A small network was trained on invented records. Each row is its activation on one of them, seen along a few directions.
Records have a field called Vad. Each example row is followed by its value.
The largest differences between rows may come from other fields.
(in the rows, 500 means zero)
Strong random noise was added to every row along 15 fixed directions; ignore it. To show where, here is one row again and again, with new noise each time:
[663 678 415 493 472 365 344 489 562 589 432 531 391 344 665 592 632 419
 561 501 550 563 347 475 384 625 474 364 229 721 432 470 631]
[679 613 488 525 343 443 601 567 676 547 529 509 190 411 545 648 411 461
 469 515 379 588 459 353 555 344 568 341 455 624 413 577 505]
[611 569 384 363 556 515 504 464 481 565 409 519 603 539 701 446 615 348
 579 507 547 671 375 509 490 679 466 475 465 592 370 470 394]
[512 648 550 625 553 404 562 527 480 564 470 529 469 447 345 488 231 344
 491 518 540 320 266 454 492 324 393 424 495 692 521 547 644]
[528 412 449 293 424 525 429 485 487 472 521 398 491 524 535 420 513 529
 501 575 516 615 413 526 625 422 481 448 523 621 579 466 400]
[476 517 467 404 410 713 494 676 484 470 569 320 584 593 561 473 437 438
 429 536 375 479 361 433 670 302 354 478 595 561 587 477 295]
[486 386 506 514 518 406 551 533 531 439 476 482 308 368 452 611 499 484
 476 384 599 530 378 502 331 415 490 344 651 701 293 580 369]
[565 571 528 311 496 695 465 454 298 588 323 462 493 483 663 390 422 338
 541 555 469 513 431 424 622 478 369 426 428 481 578 393 470]
[553 606 542 374 402 460 651 619 472 457 550 470 471 473 477 576 465 622
 464 454 507 558 751 391 524 481 599 517 466 521 510 689 618]
[448 372 471 576 525 417 350 471 321 514 561 382 626 543 472 482 491 598
 610 539 648 521 418 712 509 495 485 484 650 486 660 491 510]
[720 452 510 578 584 519 428 412 557 534 399 670 688 529 574 411 516 449
 675 476 436 556 497 626 559 582 433 562 553 313 443 376 361]
[549 357 653 436 719 408 245 410 228 516 593 461 446 314 555 499 552 605
 548 470 785 466 583 615 324 646 531 592 447 545 441 444 493]
[417 608 484 479 556 448 449 534 456 501 535 486 473 494 471 516 502 504
 458 522 577 505 527 402 461 585 587 636 249 550 585 506 650]
[527 257 622 556 582 646 314 672 336 502 755 381 365 417 627 698 624 603
 487 532 535 475 674 558 395 522 556 557 604 449 492 548 237]
[367 507 479 494 411 688 518 571 284 629 447 424 314 554 545 559 381 384
 512 690 435 517 490 398 639 412 536 408 416 452 801 525 566]
[545 468 562 372 516 552 540 709 499 467 522 594 547 339 468 563 501 503
 501 444 528 456 566 465 453 442 382 429 496 681 398 609 358]
[607 554 445 533 462 365 585 390 469 622 478 503 325 537 555 539 422 454
 577 595 546 669 461 499 555 536 652 422 516 523 504 570 610]

[232 418 327 566 382 560 389 581 430 536 365 490 463 475 570 561 551 720
 586 452 531 764 415 518 716 462 455 479 432 307 557 344 346]
e19
[486 449 520 434 537 400 639 561 595 413 709 603 693 446 331 428 410 468
 534 432 627 500 593 605 401 448 528 460 615 547 545 512 485]
e9
[694 655 403 389 410 437 473 390 557 487 629 439 457 544 669 449 518 286
 536 467 529 652 437 463 388 581 686 414 404 566 500 370 583]
e1
[420 508 490 512 438 577 550 656 567 322 620 514 452 436 432 579 411 428
 488 307 473 542 629 384 303 410 645 536 475 362 534 422 433]
e20
[592 604 586 493 451 581 568 617 567 367 500 414 438 477 522 595 498 475
 343 334 381 367 554 313 406 394 457 513 557 539 294 594 445]
e12
[503 567 521 516 663 580 487 508 417 541 510 603 793 513 535 361 384 294
 593 419 570 471 392 550 473 561 372 591 522 394 455 318 367]
e7
[571 444 496 318 501 519 538 413 662 343 455 450 510 576 503 396 595 576
 389 436 401 564 552 427 534 520 559 643 509 497 346 483 399]
e21
[835 710 573 591 407 166 559 337 735 463 602 579 537 505 344 428 312 557
 534 496 458 445 607 526 502 428 666 559 462 519 519 579 858]
e6
[617 399 529 704 562 482 468 324 568 481 369 635 534 612 439 455 494 384
 611 534 390 440 527 608 409 553 582 564 592 292 560 475 554]
e6
[349 576 409 497 664 493 509 599 490 617 561 622 504 449 511 497 522 428
 504 573 600 565 423 429 502 658 519 640 235 573 496 435 480]
e25
[571 505 471 335 524 398 638 428 527 499 421 509 432 505 481 461 515 400
 486 549 562 561 413 490 441 548 519 404 553 751 374 642 572]
e14
[498 529 528 543 336 554 517 554 464 598 467 522 292 407 561 621 417 474
 485 512 435 505 498 390 616 369 473 317 431 516 486 505 487]
e3
[526 596 460 516 410 513 309 485 694 519 539 554 490 487 549 422 481 568
 442 536 378 568 383 378 745 437 458 627 177 422 505 236 399]
e22
[384 466 474 341 488 530 530 550 566 431 479 505 449 372 464 505 567 471
 447 403 546 543 409 436 393 466 427 382 455 687 400 466 394]
e24
[273 436 386 318 407 655 641 435 397 423 291 454 529 526 528 333 412 451
 567 339 546 735 472 469 559 410 482 384 592 286 605 285 363]
e13
[371 449 463 456 572 639 392 589 494 465 456 551 721 575 442 417 558 310
 464 551 457 331 373 489 467 540 369 551 401 623 573 451 406]
e15
[347 511 486 530 625 565 484 520 447 521 579 389 413 609 492 496 480 306
 378 607 515 394 314 413 421 511 518 586 475 647 501 543 474]
e17
[485 532 484 710 547 399 577 587 587 655 565 584 509 620 457 574 492 668
 466 647 432 489 517 504 712 530 488 635 484 493 426 661 513]
e25
[493 277 456 403 497 471 392 432 588 460 647 517 513 527 438 391 520 554
 507 596 553 627 428 597 584 476 557 529 555 558 549 397 307]
e12
[459 495 508 585 571 550 435 381 466 563 308 548 360 428 625 542 588 611
 512 403 494 577 547 485 506 628 449 559 391 261 393 348 467]
e4
[304 500 521 851 600 555 579 481 527 579 458 499 387 667 426 597 490 376
 396 567 372 330 407 454 433 518 523 581 518 384 556 534 562]
e2
[466 450 622 320 615 595 425 330 345 471 437 434 312 464 572 401 523 428
 389 452 574 489 533 389 408 578 557 591 401 473 429 369 495]
e1
[518 668 524 460 392 676 595 680 458 402 643 400 544 501 581 551 438 429
 502 397 383 485 745 384 409 437 598 525 482 284 718 451 556]
e11
[643 299 389 546 330 510 449 466 613 537 498 597 353 512 659 626 738 476
 652 570 402 720 611 634 414 609 659 263 575 445 551 523 406]
e1
[683 394 591 528 493 383 515 369 547 571 563 601 390 472 436 481 376 550
 537 613 478 510 535 566 643 413 561 472 597 532 426 549 476]
e16
[480 418 467 684 498 516 536 627 411 671 598 614 568 476 550 617 435 402
 646 565 559 553 433 619 538 511 473 354 622 505 481 549 345]
e3
[541 573 564 217 620 533 445 602 278 516 751 430 447 378 562 505 527 367
 448 600 695 463 642 427 293 627 629 542 306 755 576 593 615]
e8
[488 514 664 534 667 657 409 631 314 490 642 415 533 393 560 538 414 531
 455 388 572 333 603 455 422 476 422 629 544 360 425 406 363]
e26
[451 551 462 430 379 596 577 620 483 505 478 452 428 504 557 561 472 538
 480 477 425 580 569 384 602 437 528 475 486 426 544 519 468]
e15
[445 681 427 409 355 468 719 611 444 493 571 300 552 543 526 526 353 518
 436 421 536 599 418 423 604 369 484 372 663 609 456 613 505]
e10
[426 519 577 498 508 574 624 645 398 509 658 237 438 632 498 596 517 601
 294 571 452 368 597 410 560 444 510 600 667 573 465 742 511]
e25
[458 436 545 401 659 504 624 645 324 509 552 586 605 347 512 581 538 674
 570 395 698 561 767 576 396 636 482 574 597 456 381 632 415]
e4
[583 432 564 562 535 552 354 529 333 620 528 544 574 376 544 523 514 471
 645 601 551 391 541 665 465 513 401 363 536 488 666 493 539]
e18
[345 500 553 764 467 408 567 581 554 498 587 497 432 524 391 666 468 648
 405 402 512 432 549 453 482 446 533 562 537 445 398 588 521]
e3
[467 550 514 649 498 398 501 536 514 546 692 481 332 420 381 550 284 525
 517 547 556 498 440 482 522 332 615 509 469 479 657 459 611]
e18
[301 504 448 597 572 576 502 655 529 346 454 659 708 469 451 540 593 484
 565 258 504 551 684 463 285 634 555 663 368 218 516 376 419]
e11
[544 468 542 325 568 585 448 327 309 580 510 219 247 643 744 496 641 465
 318 654 516 539 468 388 549 619 599 576 530 599 372 589 478]
e18
[467 534 411 583 580 310 570 520 420 610 706 535 715 613 489 506 518 509
 612 611 666 607 575 666 438 690 660 557 537 517 607 624 638]
e2
[520 668 435 631 421 429 559 459 513 482 490 296 335 611 596 640 542 380
 417 490 467 482 406 420 329 549 653 447 518 586 464 624 692]
e6
[571 602 579 524 424 422 467 436 528 499 407 649 586 424 394 429 362 545
 585 490 469 408 612 508 576 436 467 498 351 389 672 418 733]
e7
[356 366 556 537 664 588 584 525 395 539 503 640 431 412 440 484 371 411
 552 483 576 502 497 503 450 466 508 528 542 389 506 388 337]
e2
[588 506 598 727 604 489 335 604 396 601 514 530 669 450 538 604 580 667
 578 519 494 297 568 641 513 582 339 576 547 409 498 592 543]
e26
[527 548 425 487 360 429 634 474 499 542 467 484 535 677 472 527 443 556
 520 617 458 602 571 509 673 499 621 492 602 482 545 651 614]
e20
[371 440 432 603 448 326 458 439 551 565 268 636 277 360 433 613 612 615
 537 521 550 563 445 505 465 574 480 358 320 609 450 548 655]
e14
[461 458 518 391 476 545 433 411 467 448 472 285 421 581 520 440 583 564
 383 570 462 458 471 466 565 485 475 555 506 543 560 487 569]
e14
[554 522 417 505 412 525 533 567 523 453 337 534 452 389 621 653 680 523
 604 352 466 621 620 531 319 607 509 338 498 412 457 552 531]
e4
[564 518 485 335 598 603 543 491 489 543 525 573 594 559 579 417 545 396
 520 626 468 530 555 477 542 617 524 622 427 533 526 508 456]
e16
[435 370 569 633 689 555 529 444 502 568 579 506 498 650 515 514 587 412
 370 604 469 383 484 509 503 620 497 644 585 498 370 583 368]
e9
[320 538 490 671 586 391 476 573 415 497 730 372 629 500 377 509 346 653
 523 423 661 490 394 569 526 409 505 627 598 438 561 434 508]
e24
[547 472 578 736 671 460 406 471 551 565 675 583 374 449 440 551 388 473
 527 577 501 413 474 529 449 484 594 638 450 410 567 401 485]
e10
[573 456 511 269 447 525 441 519 610 312 441 620 594 371 485 426 517 520
 528 325 515 574 585 469 434 491 488 498 405 517 383 363 367]
e20
[462 376 570 517 602 558 495 472 336 587 319 602 574 512 477 472 507 582
 580 566 543 466 578 564 625 552 380 542 565 417 486 535 426]
e23
[342 340 354 761 515 410 419 621 586 501 585 646 547 436 381 622 549 530
 640 502 583 575 396 643 399 527 546 453 523 481 596 460 394]
e12
[377 449 411 440 404 505 533 441 534 472 452 574 423 462 461 485 528 311
 527 522 523 541 467 513 378 500 549 268 395 553 703 434 602]
e9
[354 815 360 517 455 631 612 652 483 470 445 385 554 516 642 557 531 332
 483 300 488 566 473 315 355 559 516 498 332 380 547 381 578]
e13
[628 302 527 332 512 480 502 501 544 322 738 424 678 576 456 417 565 603
 544 476 554 560 720 665 400 543 651 563 738 464 552 566 394]
e26
[599 502 497 433 436 502 462 482 570 391 604 359 429 487 517 479 536 581
 471 482 461 514 540 521 453 421 565 511 553 491 601 459 542]
e8
[536 523 457 432 480 531 487 528 406 610 491 472 500 532 627 542 562 472
 530 632 500 572 470 513 583 579 500 454 470 585 504 588 504]
e16
[497 634 535 511 451 603 347 516 522 479 449 388 408 432 610 525 545 520
 399 437 415 411 455 363 517 470 429 561 254 455 496 369 539]
e5
[698 604 721 490 597 458 620 400 468 534 437 385 514 527 484 407 363 627
 373 456 463 270 500 464 640 366 327 602 717 549 283 626 554]
e13
[425 601 454 506 540 432 469 546 587 575 375 842 523 301 351 423 331 564
 634 505 556 589 467 444 682 456 445 574 144 446 589 327 579]
e19
[472 602 506 585 626 374 597 433 443 654 503 618 528 535 498 474 461 645
 520 550 614 611 581 504 640 675 560 681 409 396 395 529 580]
e8
[533 371 543 501 469 376 460 445 747 405 441 642 543 572 272 494 606 762
 452 572 373 424 618 513 632 455 517 619 420 560 476 634 560]
e24
[510 556 475 645 459 449 497 375 566 538 492 509 350 544 481 450 296 408
 526 484 448 565 400 435 558 408 620 516 466 331 550 318 544]
e15
[404 521 481 432 491 483 569 466 697 405 416 474 363 547 421 503 624 573
 293 471 390 475 502 335 488 526 537 618 364 600 376 561 537]
e21
[531 382 478 543 567 637 564 445 525 534 349 774 647 600 454 422 469 320
 645 583 374 515 564 559 559 560 500 505 532 319 578 448 364]
e10
[524 409 496 607 517 533 314 347 334 485 575 271 535 669 627 489 622 470
 542 560 500 446 504 658 418 607 574 531 657 353 651 475 546]
e17
[398 736 462 510 426 497 385 712 544 495 494 433 588 395 566 597 578 702
 406 395 513 453 454 373 593 492 348 591 177 580 414 478 543]
e5
[447 571 534 432 411 688 507 510 408 533 300 381 429 560 648 549 639 478
 400 533 354 381 515 410 543 530 334 404 489 523 495 598 529]
e17
[526 483 400 505 488 294 626 329 579 383 513 554 565 565 396 412 435 534
 627 352 628 734 574 588 411 552 745 569 594 312 488 444 576]
e5
[250 462 464 296 444 261 523 479 420 414 535 428 648 512 219 366 434 748
 423 519 751 524 437 561 606 427 482 525 484 741 605 611 662]
e22
[781 667 637 310 503 587 420 651 458 491 541 578 653 281 654 524 606 536
 542 396 485 408 761 483 399 586 365 487 366 548 426 549 554]
e19
[517 603 408 682 377 510 538 511 638 477 420 498 530 536 456 475 335 482
 594 420 369 538 344 493 624 294 422 451 554 326 649 325 492]
e23
[433 585 517 583 542 491 593 572 445 592 549 504 513 509 461 492 300 582
 465 510 502 508 458 425 691 403 463 606 513 441 419 501 452]
e21
[167 321 418 417 508 512 650 523 300 433 322 608 608 492 287 434 422 383
 593 461 685 544 445 573 363 479 486 337 627 542 631 560 482]
e22
[492 307 518 370 544 678 719 533 542 422 554 617 449 550 398 455 450 222
 534 547 448 532 639 484 318 476 612 431 659 510 629 551 339]
e23
[582 514 514 427 493 514 604 598 557 478 534 615 594 430 425 479 389 315
 570 484 506 466 476 516 426 407 454 374 582 611 503 533 454]
e7
[576 422 493 599 531 422 559 666 621 564 716 689 515 467 477 643 533 511
 548 567 488 572 624 533 510 557 607 523 519 566 371 630 320]
e11

Here are new rows. What is Vad for each?
[371 492 565 487 630 418 387 491 399 537 481 628 505 358 380 448 416 596
 490 490 680 463 468 471 528 532 449 611 295 542 477 417 539]
e12
[487 618 403 418 402 440 491 549 559 513 589 411 440 435 524 514 555 466
 462 529 541 561 397 485 444 498 508 375 398 711 570 506 600]
e8
[310 444 530 569 494 475 565 465 487 466 272 500 575 587 343 480 532 660
 381 470 462 360 467 473 639 446 354 539 567 529 406 640 533]
e18
[512 500 609 424 484 531 382 440 342 592 441 443 300 278 610 499 430 524
 491 459 582 454 394 487 544 413 323 323 482 578 398 392 430]
e17
[470 484 503 505 426 498 494 499 406 559 409 528 353 378 639 627 611 599
 526 423 567 625 567 480 461 597 495 372 458 433 367 486 423]
e22
[728 755 475 374 540 478 628 446 471 547 395 504 606 547 590 451 540 196
 549 541 489 404 499 469 291 667 510 392 485 664 510 666 792]
e26
[458 668 600 444 526 458 557 347 437 548 396 463 316 441 525 454 399 592
 370 425 529 520 558 312 600 526 526 598 329 412 393 427 631]
e10
[537 397 554 451 488 545 296 595 463 519 559 648 667 367 392 422 414 618
 643 612 505 433 561 630 663 387 390 538 383 454 774 393 476]
e6
[511 547 526 590 503 462 390 519 479 488 487 514 557 427 487 509 480 615
 541 439 529 464 526 541 524 492 466 550 429 442 523 456 577]
e19
[616 717 395 490 490 437 457 644 486 520 696 449 680 379 637 561 477 387
 655 392 624 588 376 558 318 530 485 355 456 616 505 426 529]
e24
[383 597 424 410 483 716 590 653 283 628 345 536 569 517 683 546 515 477
 546 507 493 636 549 393 686 577 404 495 435 397 457 529 389]
e19
[397 420 441 654 537 391 505 445 618 481 390 537 296 492 489 600 559 520
 454 419 508 605 333 460 453 517 559 499 512 515 263 469 370]
e11
[480 399 548 678 438 462 735 434 539 476 215 727 540 619 255 497 359 561
 579 507 372 456 640 525 622 421 528 475 691 291 528 688 601]
e12
[494 355 566 631 477 583 589 353 518 439 332 527 281 574 472 570 538 407
 483 501 342 455 629 471 376 520 646 462 608 316 519 562 548]
e16
[475 531 482 634 572 317 384 506 551 560 679 479 417 457 470 570 507 632
 480 518 616 535 430 531 484 560 584 603 402 545 453 486 551]
e26
[591 571 542 562 460 410 417 415 312 682 453 541 377 390 570 536 375 546
 622 593 610 545 480 541 609 488 508 384 428 442 540 438 606]
e22
[290 329 408 462 517 613 462 623 580 413 593 515 720 641 314 461 628 458
 506 642 437 436 496 575 476 501 502 554 496 578 773 553 452]
e24
[336 664 386 635 713 396 685 532 538 600 407 581 811 684 507 452 532 496
 463 437 587 556 305 480 614 687 395 727 524 503 171 530 395]
e2
[372 358 466 471 574 414 311 466 449 465 582 442 473 468 403 516 618 679
 498 601 643 501 558 628 433 577 577 595 390 545 690 487 617]
e4
[614 675 475 548 504 518 486 623 417 605 643 559 629 367 568 499 249 457
 649 447 567 558 452 545 600 390 408 449 468 401 549 331 449]
e4
[511 436 517 613 595 580 442 720 550 643 578 636 457 363 531 636 507 613
 529 585 456 492 469 517 657 457 346 551 458 522 401 521 261]
e4
[392 458 466 641 430 541 416 591 432 420 454 372 401 432 533 669 625 466
 515 385 508 424 507 521 207 489 478 332 540 514 613 528 553]
e23
[692 609 555 191 498 484 416 536 407 493 718 355 441 338 641 482 555 555
 463 535 589 514 650 457 417 557 576 516 361 677 547 523 617]
e21
[437 736 510 356 314 585 598 692 500 348 617 297 534 480 473 483 359 627
 373 360 448 503 618 319 591 297 510 536 417 457 616 476 597]
e8
[454 625 472 567 551 438 638 476 470 461 445 428 477 556 521 555 513 452
 463 371 566 527 502 432 341 598 600 567 525 458 364 590 605]
e5
[420 475 501 651 512 597 590 618 464 625 425 621 483 431 534 629 525 314
 532 538 458 404 444 531 421 526 368 277 528 552 510 592 462]
e9
